These are the activations of a small neural network, seen along a few directions. Each row is one input.
In each table, some parts of the input vary, and every possible input appears once, in random order.
Descriptions start from the smaller parts, as in this example, which fits no table here: one of 4 places along a line, together with either a single point or one of 9 places around a ring or (one of 3 separate values, together with one of 5 places around a ring).
Shared parts are said once, and a part with two or three values counts as separate values.

Other details of the inputs shift rows strongly along two fixed directions, in all tables alike. That doesn't count.

Rows:
row 1: [ -9   0   8  -2  -5  -6 -12  24  50 -53 -16]
row 2: [ -58    3  -15  -45   26   -2 -100  -57  -62   21   -3]
row 3: [ 59  11  20  16 -16 -30  14  30  25  23 -17]
row 4: [  1   7  23  10 -27   9  13  22  56 -52 -22]
row 5: [  4  27 -21   3  15   4  30  56   5  16  24]
row 6: [10 -2  3  3  5  6 77 12 12  9  6]
row 7: [ -65  -22  -30   -5   29  -24 -113  -65  -30  -25  -30]
row 8: [ 24  -7  -5 -19  17  44 -62   4 -75  64  29]
row 9: [ 16  45  17 -15  -9  31  34  42   1  22  12]
row 10: [-27 -46  28   5  -6 -12 -39 -77  37 -75 -52]
row 11: [ -4  37  -5 -26   9  23  37  60 -11  54  40]
row 12: [-37   7 -26   8  13 -15  -6 -17 -38  20   9]
row 13: [ 19  -6  -4   2 -19 -41 -30 -35 -25  46  -2]
row 14: [-11   1   5  12 -42  -1  38   7  49 -45  10]
row 15: [ 57 -13  16  19  -8  37  -2  64  17  -3  11]
row 16: [-20 -21 -17 -10 -11 -49 -82 -91 -65  63  -3]
row 17: [-21 -19  15 -16   4  13  -8 -57 -19  14 -13]
row 18: [ 33  28  14 -18  33  31  69  35 -22  48   1]
row 19: [  7  10 -17  17   5 -19  17  31  45 -63   3]
row 20: [ 17  32  -5  15  13  -5  45  42   4 -10   3]
row 21: [ 55  21  11   1 -12 -28  11  14  -6  43   1]
row 22: [ 12 -19  17  14   8  -2  35  -2  43 -47 -39]
row 23: [ 41   0  -2  -8   5  54  -3  53 -48  74  44]
row 24: [-33 -10 -11  19  15 -22 -42 -27  -3 -37 -34]
row 25: [ 6  0 21 -5 -6 18 64 -1 18 12  9]
row 26: [ 22  36   7 -27  38  46  70  43 -56 109  17]
row 27: [  0  24   9  -4 -26  23  35  30  17   5  13]
row 28: [-60  -5 -31  -7  25 -14 -69 -63 -77  34  -8]
row 29: [  5 -32  27  12 -18 -15  20 -48  62 -94 -30]
row 30: [-22 -25  -7  12 -29 -29  -5  -9  69 -99  -2]
row 31: [ 28 -62  -6  44 -46 -10   3   3  64 -97  21]
row 32: [-46   3 -37  -5  20 -13 -39 -20 -35  21  16]
Each input here is: one of 4 places along a line, together with either one of 2 separate values or one of 6 places around a ring.
The inputs of row 8 and row 31 match in every part but the place on the line of 4. If row 2 is changed in the same way as row 8 into row 31, which row does it become? -> row 11
Start at row 4 and move only the place on the ring of 6, one step at a time. The first step leads to row 1. Which rows follow, in order? -> row 7, row 24, row 22, row 10
Start at row 10 and move only the place on the line of 4, one step at a time. The first step leads to row 29. Which rows follow, in order? -> row 17, row 25
Change only the place on the line of 4 in row 18. List by row number the other rows that result. -> row 6, row 22, row 26
Change only the choice among 2 separate values in row 23. List by row number the other rows that result. -> row 13

Rows:
row 33: [ 19   4  11 -34  21  31 -58 -17 -82 103  -2]
row 34: [   1  -13    0  -29   15    4 -101  -57  -95   98   -4]
row 35: [-29 -24 -25   4 -11 -58 -31 -79 -24   1 -10]
row 36: [-41 -21 -16   7 -13 -13 -43 -22  27 -64  -4]
row 37: [ -2   0 -13  32  -7 -25  37  40  65 -82  -4]
row 38: [-10  19  -8 -23  20  41 -15  34 -43  47  29]
row 39: [  8 -38  -1  26 -28 -24 -32 -42  19 -46 -11]
row 40: [ 23  33  25 -18  13  53  81  62   2  39  19]
row 41: [-39   3 -26 -20  32  16 -60 -20 -58  34  10]
row 42: [ -8  10   9  10   9  -7  59  10  37 -33 -19]
row 43: [66 24 23  1 -4 37 63 77  4 48 17]
row 44: [-34 -29  -1   5   2 -12  -9 -58  24 -66 -26]
row 45: [-38   4 -21   6  -3 -25 -32 -12  19 -56  -6]
row 46: [ 66 -20  11  40 -38 -38  36  29  70 -50   5]
row 47: [ 70  28  11  14 -14  12  62  78   5  56  32]
row 48: [-47  -6   1  -1  -3 -26 -10 -56  26 -62 -31]
row 49: [ -4  30  19 -20   8  35  52  32   4  33   5]
What is each input in this table made of? -> either a single point or one of 6 places around a ring or (one of 2 separate values, together with one of 5 places around a ring)
Start at row 33 and move only the place on the ring of 6, one step at a time. The first step leads to row 43. Which rows follow, in order? -> row 39, row 47, row 46, row 34
Change only the choice among 2 separate values in row 49. List by row number the other rows that result. -> row 36

Rows:
row 50: [-18  20  -1  -3   9   6  19   9  -3   9  -2]
row 51: [ 12   7  -6  -2  -1 -12  13   6  -4  20   9]
row 52: [ -51  -34  -20  -12   13  -27  -99 -105  -63    9  -20]
row 53: [ -1 -46   5  19 -28 -24 -45 -54  29 -65 -24]
row 54: [-11  16 -11  -8  18   9  -6  24 -11  14  12]
row 55: [ 27 -26  14  23 -30 -17  33  -8  54 -55 -12]
row 56: [ 14  -2   4  -1   6   2  11  -1 -17  32   0]
row 57: [-17  22   0  -8  15   4  19  10  -2   6  -9]
row 58: [-18  20   6 -18  18  17  12   8  -9  16  -5]
row 59: [-14  13  -2  -5   4  12  19   8  -5   8   3]
row 60: [ 17 -17  10  17 -27 -25  24  -6  45 -45  -4]
row 61: [  1   3  -5  -8   4  19 -11  24 -15  15  13]
row 62: [-7  7  1 -9  9 19 15  7 -3  6  8]
row 63: [ -7   7 -12   3   0  10   3  22  -7   6  20]
row 64: [ 24 -17  10  20 -29 -19   4   5  46 -48  -4]
row 65: [ 18   7  -1   2   5   4 -10  15 -18  23   5]
row 66: [ 21  -1   5   3   4   7  -8  11 -15  29   0]
row 67: [19  9 -5  2 -4 -6 -7 19 -2 17  9]
row 68: [ -8   9   7 -16  15  21  14   8  -1   3   1]
What is each input in this table made of? -> either one of 3 separate values or one of 6 places around a ring or (one of 2 separate values, together with one of 5 places around a ring)
Which other rows belong to the same alternative as row 60? List them by row number. -> row 51, row 52, row 53, row 55, row 56, row 64, row 65, row 66, row 67
Start at row 57 and move only the place on the ring of 6, one step at a time. The first step leads to row 50. Which rows follow, in order? -> row 59, row 62, row 68, row 58
